Each row below holds a small network's activations on one input, seen along a few directions.
In each table, some parts of the input vary, and every possible input appears once, in random order.
Descriptions start from the smaller parts, as in this example, which fits no table here: one of 3 separate values, together with either a single point or one of 9 places along a line or (one of 4 places along a line, together with one of 8 places around a ring).
Shared parts are said once, and a part with two or three values counts as separate values.

A family of inputs:
row 1: [ -7 -29 -42  46 -20 -59  16  10 -11  17  25 -27]
row 2: [ -1  24  14  -9   4  50 -14 -36   8   2 -13  12]
row 3: [ 12  19  23 -35  15  20  10 -43  33  10 -12  29]
row 4: [-12 -24 -30   1   0 -47 -17  32 -43  -5  43 -39]
row 5: [-20 -38 -23  46 -12 -57 -11  33  -5  14  31   3]
row 6: [-12 -15 -39  18  15 -61   1  22 -37   6  18 -50]
row 7: [  9  25  -7  21 -10 -45 -56   2 -20 -20  41  10]
row 8: [  6  29  -4   3  -8 -64 -47  -6 -37 -18  34 -16]
row 9: [-18 -16 -11  32   3 -47  -9  45 -26 -14  54  -4]
row 10: [ 12 -22   5 -26  -7  47  28  24  -6  26 -13  -2]
row 11: [ -9  39   9  -9  -9  50  -8 -24   8  -4 -15  21]
row 12: [  4  29 -25  18   2 -68 -36 -27 -33  -9  12 -32]
row 13: [ -3 -28  -9 -45  16  25  43   6  29  24 -11  16]
row 14: [  8  14   6 -41  -6  25  10 -45  37   7 -13  28]
row 15: [ -8 -26 -14 -42   6  31  47  -1  20  19 -15  19]
row 16: [ 39   4  24  26  -6 -35 -25  12   1 -90 -71 -17]
row 17: [ 10 -49  11  29 -13 -15  10  51  14 -79 -46 -52]
row 18: [ -1  28  20 -10   1  40  -3 -35  17   4 -16  22]
row 19: [  9  28   9 -29   2  28  16 -36  16   0 -21  36]
row 20: [ -2   2  -9  43 -26 -64 -49 -14  -9  -5  16  25]
row 21: [  2  38  40 -18   0  37 -20  -9  -1   9 -17  14]
row 22: [ -9 -16  -2  -9  28  50  27  17  22  16  -1   0]
row 23: [ -9 -16  -3 -23  10  39  58   7  13  12  -6  17]
row 24: [-13 -17   0  -7  22  55  21  17   8  15  -3  -4]
row 25: [-22 -14  10  -9  14  53  16  23   8  17  -3  -4]
row 26: [ -6 -11  24  -8  17  43  14  39  -5  29  -7  -2]
row 27: [ 12  21 -19  47 -23 -73 -16 -33  -9   0  18  -4]
row 28: [ 29  22  41  -9 -17  42  -6 -28   8  17  -7   2]
Question: What do these inputs look like to the network?
Answer: one of 2 separate values, together with either a single point or one of 5 places around a ring or one of 8 places along a line

A family of inputs:
row 29: [ -6 -17 -20  42  -8 -70 -16  35 -26 -20  30 -32]
row 30: [ -2  21  -3  -5   3   0  -3 -30  -1  22  17  23]
row 31: [  6  13  -9  38 -16 -72 -44  -2 -24 -27  21 -17]
row 32: [ 14   8  11 -12  -5   6  -4 -17  15 -17 -32  13]
row 33: [  0 -25   0  -3   1  11  24  16  15  -6 -22  -2]
row 34: [  8  21  16 -12  -4  30 -17  -1   2 -12 -19   9]
row 35: [  5  25  11 -17   0  27 -17 -15  -5   8   2   8]
row 36: [-10  -6  -1 -13  11  29   9  20  -6  16   9  -7]
row 37: [-15 -13  -8   1  11   4  24   1  -1  30  28   7]
row 38: [ -7 -15   9  -5   3  34   8  28   2  -4  -7  -6]
row 39: [ -3 -23  -5  -4   6   1  32   0  14  12  -9  -6]
row 40: [ 10  10  -2 -11  -3  -1   2 -35  14   0 -19  10]
Question: What do these inputs look like to the network?
Answer: one of 2 separate values, together with either a single point or one of 5 places around a ring
Question: Changing only the choice among 2 separate values turns row 32 into row 33. The same change can be made to row 40. Which row results?
Answer: row 39
Question: Change only the choice among 2 separate values in row 35. List by row number the other rows that result.
Answer: row 36

A family of inputs:
row 41: [ -3  27   9  17 -11 -12 -44   9  -7 -18   2  11]
row 42: [ 11 -28  12  -2   2  -6  17  19  12 -27 -30 -19]
row 43: [ 14   6  15   4 -11 -12 -14 -14  18 -39 -35  20]
row 44: [ -6  28   4  21  -5 -20 -39  -5 -18  -2  26  15]
row 45: [-10 -21 -26   0  12 -31  23  -2  -2  21  24  -8]
row 46: [ 13  -2 -12   7  -7 -24   3 -12  -7   7 -11 -18]
row 47: [ -4 -10  12 -44  16  89  39  -7  16  28 -20  10]
row 48: [  4   7   8   4  -7  -8 -26  15 -18 -13   4 -31]
row 49: [ -7  11 -13  14   0 -37  -7 -35   6  12  23  30]
row 50: [ 15  14  -7   8 -11 -28 -10 -21  -4   4 -11  -2]
row 51: [ -6  -7  -2   8  -1  -4 -13  38 -18 -12   7 -29]
row 52: [ -2  11  -5   5   1 -17 -20   7 -29   3  27 -24]
row 53: [ 17   4  15  -6  -6 -12 -10 -14   9 -35 -38  -3]
row 54: [  1  24  22 -32   8  84   9 -33  28  21 -21  49]
row 55: [-21 -31 -26  14  10 -25  28   8   8  16  29   7]
row 56: [  1  -7 -21  -4   6 -35   9 -22  -7  21  21  -7]
row 57: [ 18  -9   7  -7  -1 -10   2   1  12 -32 -34 -19]
row 58: [-13 -18  15 -33  15  93  44   9  27  28 -16  29]
row 59: [ -1  30  -3   3  -2 -19 -33  -6 -21  -3  26  -8]
row 60: [  2  25  18 -50  10  79  12 -34  18  27 -27  28]
row 61: [  1  14 -16  -1   0 -37  -2 -36   1  14  24   7]
row 62: [-18 -12  -6  23   2  -9  -1  41 -17   2  39  -7]
row 63: [-12 -21   5  17  -6  -1  -5  50 -14 -12  12 -10]
row 64: [  5  11  11 -55  14  83  25 -19  21  31 -24  15]
row 65: [  2 -37   3   8  -3   2  21  28  18 -36 -25  -3]
row 66: [ -1 -18  -9  17  -1 -17  20   5  -2   4  -4 -22]
row 67: [ -4 -30  -9  26  -7 -15  26  21  -1   6   0   0]
row 68: [-11  -1 -10   6   7 -15  -5  31 -24   5  32 -22]
row 69: [  7  15   2  28 -14 -25 -12 -25   9  -4  -6  18]
row 70: [  7  25   8   4 -12 -11 -37   5 -15 -18   6 -12]
Question: Changing only one part turns row 50 into row 69. The same change can be made to row 70. Which row results?
Answer: row 41
Question: What do these inputs look like to the network?
Answer: one of 5 places along a line, together with either a single point or one of 5 places around a ring
Question: Change only the place on the ring of 5 in row 56. List by row number the other rows that result.
Answer: row 46, row 48, row 52, row 57
Question: Start at row 58 and move only the place on the line of 5, one step at a time. The first step leads to row 47. Which rows follow, in order?
Answer: row 64, row 60, row 54

A family of inputs:
row 71: [  8  10  23 -24   2  46 -16   1   1  -5 -15   0]
row 72: [-28  24 -32  21  20 -44  -5 -25 -26  60  82  14]
row 73: [-14 -25  -4  31  -6 -30   2  27 -17 -19  14 -27]
row 74: [  2 -12  -6  20 -14 -39 -24  33 -22 -23  21 -16]
row 75: [ -2 -38  -2 -28  10  38  60  15  21  13 -20  -4]
row 76: [-12 -34 -27  23   4 -45  28  31  -2  -8   4 -28]
row 77: [  8  26  29 -22   0  32  -2 -36  22 -10 -30  25]
row 78: [ -1 -27  20  -9  12  49  28  20   4  11 -17   3]
row 79: [  1 -31   9 -18  10  40  44  20  18  18 -16  -9]
row 80: [  9  25  19 -23  -2  33   0 -47  33  -1 -39  29]
row 81: [  2  14  -8  17  -7 -38 -39  13 -21 -31  15 -16]
row 82: [ 11  32  16 -18  -4  42 -10 -13   9   1 -38  11]
row 83: [ 20  19  -4  18 -16 -47 -34 -37   4 -26  -2   7]
row 84: [  6  -7  12 -20  -5  46   7  26   3  -4 -12   8]
row 85: [  5  24  -7  15  -8 -41 -37  -6 -11 -25   1  -6]
row 86: [ -5 -39 -16  19  -4 -39  12  37  -7  -4  14 -30]
row 87: [-21  20 -14 -19  26  40  18 -34  -2  84  45  39]
row 88: [ 10  20  -8  17 -17 -44 -34 -26  -8 -31  -7   2]
Question: What do these inputs look like to the network?
Answer: one of 2 separate values, together with either a single point or one of 8 places along a line
Question: Changing only the choice among 2 separate values turns row 76 into row 75. The same change can be made to row 86. Which row results?
Answer: row 79
Question: Change only the choice among 2 separate values in row 83. List by row number the other rows that result.
Answer: row 80
